A small network was shown many inputs. Here are its activations along a few directions, one row for each input.
Each table varies a few parts of the input and shows all the possible inputs, shuffled.
A made-up example of a description, with smaller parts first: one of 3 separate values, together with either a single point or one of 11 places around a ring or (one of 6 places along a line, together with one of 8 places around a ring).
Shared parts are said once, and a part with two or three values counts as separate values.
(in the rows, 128 means zero)

Other details of the inputs vary at random and push rows far along two fixed directions, the same in every table; ignore that.

Rows:
row 1: [114 184 171 140  83  94 130 159 113 198 118 137 132 155 133  87 118]
row 2: [118 114 111 118 148 120 147 118 137 104 151 141 139 129 118 151 125]
row 3: [130 108 108 129 148 138 100 104 133 110 133 144 142 125 134 146 127]
row 4: [129 175 148 142  92  88 121 142 122 164 124 137 134 140 115 100 117]
row 5: [132 125 111 136 163  96 111 101 135 101 146 120 120 140 112 129 132]
row 6: [114 124 105 108 156 120 141 118 136 103 149 143 137 134 124 152 122]
row 7: [126 116 113 113 135 138 127  94 142 107 139 130 118 124 120 140 114]
row 8: [133 129 105  98 145 133 140 100 133 109 151 127 119 114 127 145 112]
row 9: [133 121 113 112 133 135 144  94 136 104 151 138 118 126 127 152 116]
row 10: [ 93 174 169 124  95 107 154 166 104 210 117 141 129 153 143 103 131]
row 11: [143 130 114 134 150 112 111  84 135  98 142 112 100 135 121 130 125]
row 12: [139 113 108 132 135 134 120 109 128 103 142 153 146 126 136 159 127]
row 13: [156 146 106 123 125 114 112  94 141  92 140 121 121 117 108 128 104]
row 14: [143 132 113 126 148 118 113  92 135  95 142 113 105 133 123 129 117]
row 15: [137 124 100 117 146 130 114 113 125 111 144 145 148 115 135 153 122]
row 16: [ 96 143 154 134 104 112 138 141 124 176 122 146 134 147 124 115 127]
row 17: [137 151 146 162 114 100  94 115 111 158 123 136 122 152 140 116 140]
row 18: [125 116 113 111 145 141 125  93 142 110 140 126 115 123 126 138 117]
row 19: [104 149 158 131 105 107 152 147 116 184 135 146 136 140 131 119 128]
row 20: [129 133 106  97 147 135 138 103 130 107 145 125 116 121 133 141 113]
row 21: [125 120 109 105 150 137 123  94 137 116 140 116 116 115 124 131 114]
row 22: [148  84 144 132 130 185 161 201 136 101  77  53 102  92 121  99 162]
row 23: [133  70 152 152 130 174 169 222 138  98  74  68 119 107 114 104 176]
row 24: [134 171 147 128  97 115 124 119 122 155 127 126 117 140 135 105 105]
row 25: [135 120 113 110 138 133 140  94 136 109 154 132 119 116 125 146 114]
row 26: [131  84 149 138 139 174 166 233 133 107  68  57 117 102 120  92 176]
row 27: [129 109 114 116 143 135 122  83 142 117 149 123 121 112 115 137 113]
row 28: [161 138 102 138 126 111  90 106 135  90 133 134 146 116 115 135 115]
row 29: [139 113 108 130 140 132 116 110 128 109 146 148 146 116 133 154 125]
row 30: [152 135 104 130 137 120  92 107 133  93 138 135 147 122 129 135 111]
row 31: [ 97 138 158 138 111 110 133 132 122 191 130 139 136 136 120 109 126]
row 32: [116 167 162 143  81 122 124 148 100 196 114 166 136 157 163 124 134]
row 33: [162  81 136 149 118 187 155 227 127  69  67  89 128 109 140 129 179]
row 34: [134 126  98 115 150 132 112 112 123 106 141 144 143 121 141 151 122]
row 35: [ 92 149 154 130 112 110 133 134 122 188 127 148 132 150 130 114 126]
row 36: [131 106 106 131 139 136 101 104 134 103 132 148 146 126 128 150 124]
row 37: [152  69 143 160 125 183 137 200 131  94  75  85 127 105 129 115 173]
row 38: [110 115 107 112 162 118 126 112 139 122 147 127 141 116 109 134 118]
row 39: [131 102 112 135 145 135 100 100 133 118 139 138 145 114 124 142 124]
row 40: [135 157 142 152 112 102  92 116 112 156 127 143 128 150 143 118 129]
row 41: [130 129 110 103 141 139 141 102 134 101 145 135 115 129 135 149 116]
row 42: [110 174 174 150  96  88 126 151 109 199 118 133 117 165 134  90 134]
row 43: [114 169 167 125  72 124 156 139 111 184 118 147 111 154 147 119 122]
row 44: [102 154 154 127  96 111 157 156 116 168 123 150 133 152 134 126 131]
row 45: [103 156 150 119 112 109 153 154 114 181 129 138 135 139 132 117 128]
row 46: [150  80 140 148 132 181 135 211 129 105  72  74 128  94 129 107 170]
row 47: [127 109 114 118 139 136 127  83 142 111 147 129 120 121 118 142 116]
row 48: [128 114 105 123 153 134  98 105 130 117 134 135 142 117 132 138 123]
Each input here is: one of 3 separate values, together with either one of 4 places along a line or (one of 2 separate values, together with one of 6 places around a ring).
Changing only the choice among 3 separate values turns row 7 into row 36. The same change can be made to row 43. Which row results?
> row 33
Change only the choice among 3 separate values in row 31. List by row number the other rows that result.
> row 27, row 39
Change only the choice among 3 separate values in row 41. List by row number the other rows that result.
> row 6, row 32
Change only the choice among 2 separate values in row 25. List by row number the other rows that result.
> row 27

Rows:
row 49: [126 139 157 147 118 117 126 139 123 160 112 111 111 144 129  97 140]
row 50: [115 143 150 148 112 106 119 157 126 153 108 116 132 139 114  97 133]
row 51: [102 130  89 102 165  99 111  69 136 122 178 181 159 137 123 170 107]
row 52: [131 154 152 132 101 115 143 154 121 153 119 118 118 125 125 107 125]
row 53: [109 132 151 127 106 140 156 148 118 167 116 129 124 129 134 120 134]
row 54: [138 142 111 137 135 112  80  93 125 139 141 151 152 124 133 133 112]
row 55: [104 146 118 105 130 115 133  77 130 152 160 162 138 134 130 149 104]
row 56: [172  87 104 153 142 152 107 134 141  39 117 108 124 110 129 145 147]
row 57: [115 139 155 114  99 148 156 142 129 163 114 125 108 131 137 117 127]
row 58: [145 143 112 134 115 120  83  86 119 130 137 154 145 135 146 144 114]
row 59: [151 139 116 144 113 122 100  98 121 110 129 155 134 141 140 150 121]
row 60: [111 133 150 129 110 132 154 158 121 164 118 137 135 134 137 122 141]
row 61: [136 146 159 136 108 129 149 157 115 147 109 104  96 132 139 107 141]
row 62: [100 124  91 105 168  98 110  69 132 122 182 177 158 138 123 170 102]
row 63: [157  88 104 127 157 145 135 141 149  61 123  82 122  96  98 130 141]
row 64: [113 128 154 120 100 154 159 152 126 160 109 118 104 128 135 113 130]
row 65: [149 140 157 165  99 134 110 164 118 146  99 124 130 136 140 107 148]
row 66: [151  87 105 131 164 138 125 146 152  62 119  87 131 102  97 120 138]
row 67: [102 135 117 113 138 107 130  89 125 150 165 166 146 139 131 148 105]
row 68: [131 160 123 114 128 113 133 116 124 125 139 127 113 142 136 126 117]
row 69: [131 141 157 141 110 123 136 135 118 161 118 109 100 137 132 106 141]
row 70: [127  77 106 124 167 153 144 167 137  80 119 115 141 112 118 146 153]
row 71: [143  91 107 135 175 138 118 140 146  58 112  85 115 117 112 123 145]
row 72: [102 141 121 107 132 114 132  76 125 154 163 160 138 136 130 148 100]
row 73: [110 122 150 134 111 138 157 170 118 162 113 129 131 131 135 119 144]
row 74: [112 135 157 115 100 147 156 141 125 164 116 122 108 133 137 115 123]
row 75: [155 112  97 112 155 143 144 160 145  51 121  91 127 107 109 127 131]
row 76: [147 130 115 134 127 131  80 104 118 131 128 142 145 115 136 130 120]
What is each input in this table made of?
> either one of 6 places around a ring or (one of 2 separate values, together with one of 5 places along a line) or (one of 3 separate values, together with one of 4 places along a line)
Change only the choice among 3 separate values in row 72. List by row number the other rows that result.
> row 53, row 55
Start at row 59 and move only the place on the ring of 6, one step at a time. The first step leads to row 58. Which rows follow, in order?
> row 76, row 54, row 65, row 56
Change only the choice among 2 separate values in row 49. List by row number the other rows that result.
> row 66

Rows:
row 77: [128 121 111 107 146 132 141 107 139 105 146 121 117 122 118 141 116]
row 78: [100 184 152 116  87  97 134  93 110 206 151 174 127 159 143 129  99]
row 79: [100 140 100 103 156  92 121  63 136 131 180 166 143 136 117 152  98]
row 80: [149  60 129 136 148 192 169 230 140  63  76  68 126  93 123 124 179]
row 81: [ 83 178 153 119 108  79 131  98 116 215 154 163 131 160 126 115 104]
row 82: [112 143 101  99 138 111 118  53 130 132 174 174 137 134 135 160  94]
row 83: [139  87  62  88 201 135 131  70 164  28 170 109 121  98  98 161 107]
row 84: [115 110 175 148  96 159 161 213 116 166  77 104 125 122 140  97 168]
row 85: [187  95 131 173 129 162 102 192 130  67  73  71 121 109 127 106 166]
row 86: [142  70  56  93 200 154 121  65 159  23 166 124 132  94 113 178 114]
row 87: [134 190 150 160  84  79  68  88 106 195 134 170 138 164 143 113 108]
row 88: [157 156 173 179  75 124  99 177 105 168  79 111 122 142 144  88 152]
row 89: [118 129 172 143  94 148 168 215 114 164  83 107 124 132 138 100 160]
What is each input in this table made of?
> either one of 3 separate values or (one of 2 separate values, together with one of 5 places along a line)
Change only the choice among 2 separate values in row 86. List by row number the other rows that result.
> row 84
List by row number the other inputs of the same sort as row 88.
> row 85, row 87

Rows:
row 90: [106 146 107  79 144 112 149  66 146 130 174 136 116 121 108 136  83]
row 91: [ 99 148  98  79 162  98 136  59 143 128 181 139 123 128 108 138  83]
row 92: [ 80 182 202 128  69 111 177 186 102 250 100 122 108 155 138  76 135]
row 93: [129 135  91 115 142 105  98  70 132 113 170 175 163 125 123 162  96]
row 94: [190  52 123 161 156 187 137 206 154  10  68  27  94  89 106 103 178]
row 95: [116 176 207 170  48 110 125 169 100 241  86 128 113 156 141  72 142]
row 96: [194  65 114 153 147 184 141 219 147  12  69  42 114  84 111 114 175]
row 97: [ 98 122  92  92 160 108 143  65 142 115 183 171 143 134 115 170 100]
row 98: [194  80 117 162 156 167 129 217 143  13  70  40 108  98 115 102 177]
row 99: [106 171 204 165  49 116 131 175  99 246  86 135 124 151 143  78 143]
row 100: [108 125  90  88 166 115 137  48 137 112 189 166 127 131 128 177  99]
row 101: [109 120  87 116 170 101  84  57 136 127 177 174 167 128 122 160  99]
row 102: [115 117  94 117 152 111  97  58 137 125 171 171 159 122 117 159  98]
row 103: [105 158 203 161  50 139 131 178  91 251  86 150 135 150 167  94 145]
row 104: [154 154  97 131 138  88  85  58 137  90 164 147 129 138 118 142  96]
row 105: [140 146  81 115 145 107  81  45 128 104 171 178 152 130 136 169  94]
row 106: [189  68 111 156 161 176 131 227 143  14  67  43 119  89 114 109 183]
row 107: [150 149  86 121 140 104  78  48 127  98 165 166 141 133 135 161  96]
row 108: [118 128  82 119 173  92  76  46 139 115 175 163 154 129 115 155 101]
row 109: [ 96 124  88  93 182  95 138  65 137 112 190 155 138 134 113 164 103]
row 110: [198  49 113 157 159 201 128 195 148   4  67  33  94  90 122 116 181]
row 111: [123 139  86 116 157  95  85  70 131 116 174 179 170 132 127 162  97]
row 112: [152  39 123 122 169 201 204 229 154  27  87  40 102  82 108 126 182]
row 113: [142  44 121 123 158 204 195 231 153  36  79  60 120  89 111 132 178]
row 114: [ 74 168 201 140  69 111 174 197  96 248 100 145 127 167 148  93 149]
row 115: [138 141  93 132 166  82  71  43 140 100 171 144 129 141 113 138 102]
row 116: [112 178 203 173  63 101 116 177  97 243  85 126 119 160 144  68 150]
row 117: [118 189 196 167  55 103 122 194  92 233  84 140 134 158 152  80 147]
row 118: [151  35 113 121 166 213 189 224 147  26  81  62 110  88 125 142 185]
row 119: [108 137  92  79 156 119 136  48 140 121 181 156 119 124 123 163  88]
row 120: [121 187 198 163  41 110 132 185  94 232  86 140 129 153 148  83 140]
row 121: [ 88 181 206 126  56 121 186 181 107 248 102 123 102 149 137  79 130]
row 122: [ 84 165 205 138  51 137 173 191  97 244  91 154 120 162 161 103 146]
row 123: [181  51 111 144 149 209 143 222 138  28  73  70 135  81 135 135 176]
row 124: [127 125  82 114 158 114  78  28 133 113 175 175 147 127 131 170  96]
row 125: [111 146 100  75 148 119 137  47 142 128 179 147 113 124 122 150  81]
row 126: [138 128  85 120 154 110  73  28 133 104 170 163 135 130 130 162  98]
row 127: [ 72 169 201 139  65 116 169 198  99 247  96 149 132 167 149  94 145]
row 128: [159 154  88 127 140  99  76  43 130  87 165 157 129 141 133 155  95]
Changing only one part turns row 122 into row 127. The same change can be made to row 123. Which row results?
> row 111
What is each input in this table made of?
> one of 3 separate values, together with either one of 5 places along a line or (one of 2 separate values, together with one of 4 places along a line)
Change only the choice among 3 separate values in row 96. List by row number the other rows that result.
> row 106, row 107
Which other rows agree with row 94 in the choice among 3 separate values? List them by row number.
> row 90, row 93, row 95, row 96, row 97, row 99, row 102, row 104, row 112, row 113, row 120, row 121
